Each row below holds a small network's activations on one input, seen along a few directions.
In each table, some parts of the input vary, and every possible input appears once, in random order.
Descriptions start from the smaller parts, as in this example, which fits no table here: one of 4 places along a line, together with either a single point or one of 9 places around a ring or (one of 2 separate values, together with one of 5 places around a ring).
Shared parts are said once, and a part with two or three values counts as separate values.
In the rows, zero is written as 128.

Other details of the inputs shift rows strongly along two fixed directions, in all tables alike. That doesn't count.

Rows:
r1: [105 128 189  95 170 109 105  77 118 236 179  78  83 181]
r2: [147  80  95 145  35 182 179  78 146  71 151 105 167 107]
r3: [ 98 142 191  85 208  68  80 116 113 242 146 120  69 173]
r4: [146  63  83 197  81 191 200  57 129  56 144 116 183  81]
r5: [127 117 106 130  91 149 154 107 158 132 136 130 123 131]
r6: [141 162 129 121 100 114 118 193 140 103 109 156 128 122]
r7: [117 103 175 115 125 140 135  45 118 203 191  54 112 164]
r8: [127 153 117 117 131  95 113 187 143 125  93 183 112 125]
r9: [144 123 112 129 107 134 129 173 130  63  91 158 143 118]
r10: [143 112  97 138 102 140 134 157 134  58  87 167 144 110]
r11: [114 130  86 149 130 172 144  72 107 123 148  67 168 106]
r12: [131 176 136 109 132  94  98 206 143 132 105 171 105 140]
r13: [129 148 132 104 159  98  92 190 129 116  78 180 100 140]
r14: [139 129 110 175 152 125 148 148 123  84 109 163 144  91]
r15: [132 153 111 172 143 109 147 160 138 113 126 158 142  93]
r16: [103  92 105  73 106 201 123  13 121 181 159  23 131 164]
r17: [128 137 170 120 150  96 107 134 110 150 148 117 124 134]
r18: [133 157 160 131 181  86  99 192 103 114 103 159 125 124]
Each input here is: one of 2 separate values, together with either a single point or one of 8 places around a ring.
Q: Changing only the choice among 2 separate values turns r16 into r11. The same change can be made to r13. Which row results?
A: r14

Rows:
r19: [138 157 108 136 124 116 114 188 125  79  96 160 146 104]
r20: [130 161 128 126 146 104 106 183 117 108 105 148 135 118]
r21: [132 180 137 129 147  86 102 209 125 120 108 163 129 115]
r22: [122 108 118 107 116 148 128  98 132 135 125 111 123 142]
r23: [135 156 140 137 142  90 115 190 125 110 111 168 128 116]
r24: [135 163 131 127 129  97 108 189 130 112 110 163 127 118]
r25: [128  93 123 155 128 155 159  71 118 125 147 103 143 118]
r26: [134 137  97 154 125 141 140 136 126  91 121 133 154  99]
r27: [118 108 157 101 143 130 115  92 115 162 145  95 114 156]
r28: [155 150  90 177  97 117 148 206 141  36  95 196 167  72]
r29: [138 138 111 156 103 129 149 148 134  93 129 140 153 101]
r30: [122 131 166 105 144 108 111 126 124 169 143 116 106 153]
r31: [142  76  73 184  76 194 195  59 136  65 146 106 180  85]
r32: [126 153 125 136 139 113 122 148 129 135 129 135 130 116]
r33: [130 119 122 141 142 131 133 126 122 108 119 139 136 115]
r34: [124 177 141  99 159  89  76 200 117 131  97 153 117 133]
r35: [142 169 101 184 135 107 140 196 129  77 108 174 156  78]
r36: [125 123 142 108 134 121 107 129 118 134 123 127 119 141]
r37: [111 125 173  72 155 114  84 108 114 190 137  97  92 176]
r38: [111 174 147  72 175  85  66 187 120 165  92 148  95 155]
r39: [120  92 141 105 114 138 138  80 139 162 142 116 103 156]
r40: [119 139 126 105 124 123 118 133 139 153 126 129 113 141]
r41: [131 174 125 116 150 101  94 208 124 104  88 165 123 124]
r42: [124 135 107 139 127 142 133 116 123 119 130 116 146 111]
r43: [114 117 178  73 160 109  85 110 113 185 133 109  87 176]
r44: [125 115 130 116  97 147 137  85 137 153 158  94 128 140]
r45: [125 110 146 111 113 135 128  95 133 158 152 107 116 149]
r46: [128 100 142 123 126 140 136  96 120 131 138 106 128 138]
r47: [147 165  80 188 131 121 144 195 124  48  95 173 175  66]
r48: [139 108 109 183 112 142 174 106 132  96 140 134 154  96]
r49: [117 122 156 128 153 120 129  92 123 182 158 100 111 146]
r50: [112 121 180  92 172  99 101 103 121 201 148 116  83 168]
r51: [121 130 177 103 156  96 106 135 120 171 134 130  95 157]
r52: [147 156  93 153 117 129 130 200 133  54  87 174 153  94]
r53: [110 126 177  92 172 100  98 104 121 203 150 113  86 167]
r54: [124 159 142  93 171  82  81 199 122 129  79 176 101 141]
r55: [118 103 135 104 112 142 134  84 140 165 145 108 108 154]
r56: [129  86 108 159 110 176 172  43 125 129 163  77 155 117]
r57: [118 155 149 128 162 101 112 140 121 168 137 123 116 133]
r58: [126 122 133 135 131 129 136 107 131 146 145 120 125 128]
r59: [134 158  97 129 130 117 115 193 132  82  84 169 140 107]
r60: [141  98  74 174  64 189 186  80 134  69 145  96 186  87]
r61: [124 111 129 144 144 139 140  90 116 138 142 108 136 125]
r62: [127 100 104 127  85 160 157  79 146 134 145 107 132 133]
r63: [131  93 120 125 103 166 148  83 132 119 138 103 131 140]
r64: [106 129 169  84 179 111  89 101 112 198 140  97  94 168]
r65: [121 108 123 107 107 164 134  75 131 149 147  82 124 151]
r66: [129 142 115 118 138 113 110 173 128 104  90 164 126 122]
r67: [139 159 119 144 139 108 117 195 121  80  98 162 149 101]
r68: [127 119 145 105 140 128 114 128 124 137 117 128 107 151]
r69: [129 111 138 120 113 137 137 108 138 141 138 122 114 147]
r70: [144  67 102 163  54 181 192  57 146  88 156 109 156 110]
r71: [124 107 158 103 128 129 125 102 134 163 141 117  96 163]
r72: [128  88 112 130  89 158 159  79 146 128 141 118 128 133]
r73: [143  90  71 191  63 188 202  67 146  74 157 108 178  83]
r74: [126 112 133 155 133 132 152  93 126 143 153 116 133 123]
r75: [130 154 108 157 144 123 131 154 118 108 117 135 152  98]
r76: [121 120 138 104 114 144 128  96 136 168 150  98 109 156]
r77: [127 130 134 114 116 135 126 122 138 145 138 120 115 146]
r78: [136 153 130 131 127 112 118 182 137 112 108 162 122 125]
Q: Changing only one part turns r37 into r45. The same change can be made to r46. Which row results?
A: r51
Q: What is each input in this table made of?
A: one of 2 separate values, together with one of 5 places along a line, together with one of 6 places along a line
Q: Which other rows does r55 become when the place on the line of 5 takes its other values? List them by row number.
A: r39, r40, r62, r72

Rows:
r79: [135 143 123 139 130  92 127 193 132  93  99 181 138 107]
r80: [114 123 175  86 166  96  86 128 118 176 131 135  87 168]
r81: [147 138  56 186  63 164 177 140 132  38 127 124 208  58]
r82: [139 148 128 143 127  93 124 191 141  96 109 184 131 105]
r83: [122 166 134 111 150 112  86 156 110 136 126 117 134 127]
r84: [121 101 144 139 119 144 149  52 131 179 174  89 122 134]
r85: [111 150 213  75 185  78  82 150 112 217 139 111  69 193]
r86: [124 128 122 124  98 150 136  82 129 148 169  78 148 124]
r87: [127 148 113 152 157 127 128 148 126 117 121 142 135 113]
r88: [133  73 139 135 107 181 167  47 120 127 160  72 136 147]
r89: [130 158 134 100 143 105  83 188 131 128  93 164 104 145]
r90: [118  93 135  83 118 158 116  73 128 161 130  87 108 170]
r91: [127 155 133 145 154  95 120 167 115 134 115 153 131 110]
r92: [126 162 132  97 134  95  97 195 135 136  93 160 109 144]
r93: [119 174 129 104 147  97 100 191 129 141  99 152 109 140]
r94: [136 106 103 131  82 146 157 121 144  97 123 137 144 115]
r95: [127 123 136 138 137 103 136 129 124 136 131 138 128 121]
r96: [146 168 150 153 137  95 123 208 135 104 115 170 123 116]
r97: [123 116 116 122  92 161 150  79 147 150 157  96 121 141]
r98: [127 133 134 145 153 121 120 125 114 137 130 135 127 119]
r99: [109 119 140 109 176 136 118  90 114 171 136  92 112 151]
r100: [136 114 117 123 103 141 129 127 137 101 117 145 129 126]
r101: [130  89 158 132 115 164 150  62 124 152 168  81 116 158]
r102: [144 103  89 143  87 160 154 129 137  56 102 147 158 100]
r103: [151 120  91 194  89 132 176 138 145  63 132 163 166  70]
r104: [128 144 150  94 131  99 102 162 140 148 120 154 100 144]
r105: [135 164 104 170 137 118 144 169 141 103 123 158 146  93]
r106: [127 149 140  96 124 109 102 159 144 154 120 142 100 152]
r107: [121 100 106 117 111 174 143  75 129 126 130  91 131 139]
r108: [118  87 137 126 143 155 138  49 109 160 150  81 127 139]
r109: [124 100  95 164 105 172 185  62 138 127 159  89 156 112]
r110: [135  98 115 151 127 138 149 103 119  96 125 130 148 108]
r111: [130 171 112 127 143 114 101 194 129 103  92 167 122 121]
r112: [119  71 142 106 123 152 138  55 122 146 145  94 122 152]
r113: [147 123  98 183 114 127 153 148 129  62 116 168 159  82]
r114: [104 150 164  66 181 106  63 125  95 187 131  82 107 162]
Q: Changing only one part turns r106 into r90. The same change can be made to r105. Which row results?
A: r99
Q: What is each input in this table made of?
A: one of 4 places along a line, together with either a single point or one of 8 places around a ring
Q: List by row number the other rows that have the place on the line of 4 in common with r101.
A: r80, r83, r87, r89, r98, r100, r111, r113

Rows:
r115: [156 147  61 220 109 147 174 173 124  14 106 163 206  39]
r116: [145 155 114 130 116 105 112 217 141  73  78 195 128 113]
r117: [128 118 117 122 103 147 140 109 135 128 134 112 133 132]
r118: [124 128 152 125 145 108 123 123 127 158 140 131 111 136]
r119: [125  91 112 163 115 169 170  47 118 128 168  78 158 113]
r120: [119 134 139 119 150 119 118 119 122 159 134 117 118 137]
r121: [124 131 119 135 135 132 128 119 123 129 131 121 136 122]
r122: [141 102  85 179  86 169 183  91 141  80 143 121 167  90]
r123: [123 131 147 126 146 115 121 122 125 157 138 125 112 138]
r124: [120 136 136  96 131 130 106 124 124 149 127 109 117 148]
r125: [127  94 104 145 102 177 161  51 128 126 158  79 152 119]
r126: [120 137 133 102 129 125 109 130 126 146 126 117 117 146]
r127: [126 141 150 147 165 105 124 135 114 147 138 131 123 123]
r128: [124 129 156 144 159 106 131 119 117 153 146 126 121 126]
r129: [139 160 103 121 121 111 106 215 133  69  72 186 135 112]
r130: [130  89 111 132  80 173 164  65 144 125 156  93 138 133]
r131: [122 133 148 140 164 114 127 116 116 152 145 117 124 128]
r132: [126 123 138  92 122 125 110 139 138 135 114 138 105 154]
r133: [127 141 144 112 129 112 112 150 132 144 124 139 111 143]
r134: [123 124 134  83 125 133 101 132 127 136 110 124 109 154]
r135: [130 119 145  97 119 116 113 142 139 137 117 146 103 152]
r136: [119 134 146 136 165 116 123 113 112 159 143 109 126 128]
r137: [130 149 127 100 131 108 100 187 133 113  88 164 114 137]
r138: [125 129 151 107 126 111 118 133 135 154 135 132 108 148]
Q: What is each input in this table made of?
A: one of 4 places along a line, together with one of 6 places along a line
Q: Changing only the place on the line of 6 turns r130 into r124. The same change can be made to r122. Which row results?
A: r125
Q: Which other rows does r129 become when the place on the line of 4 takes its other values? List them by row number.
A: r119, r121, r126
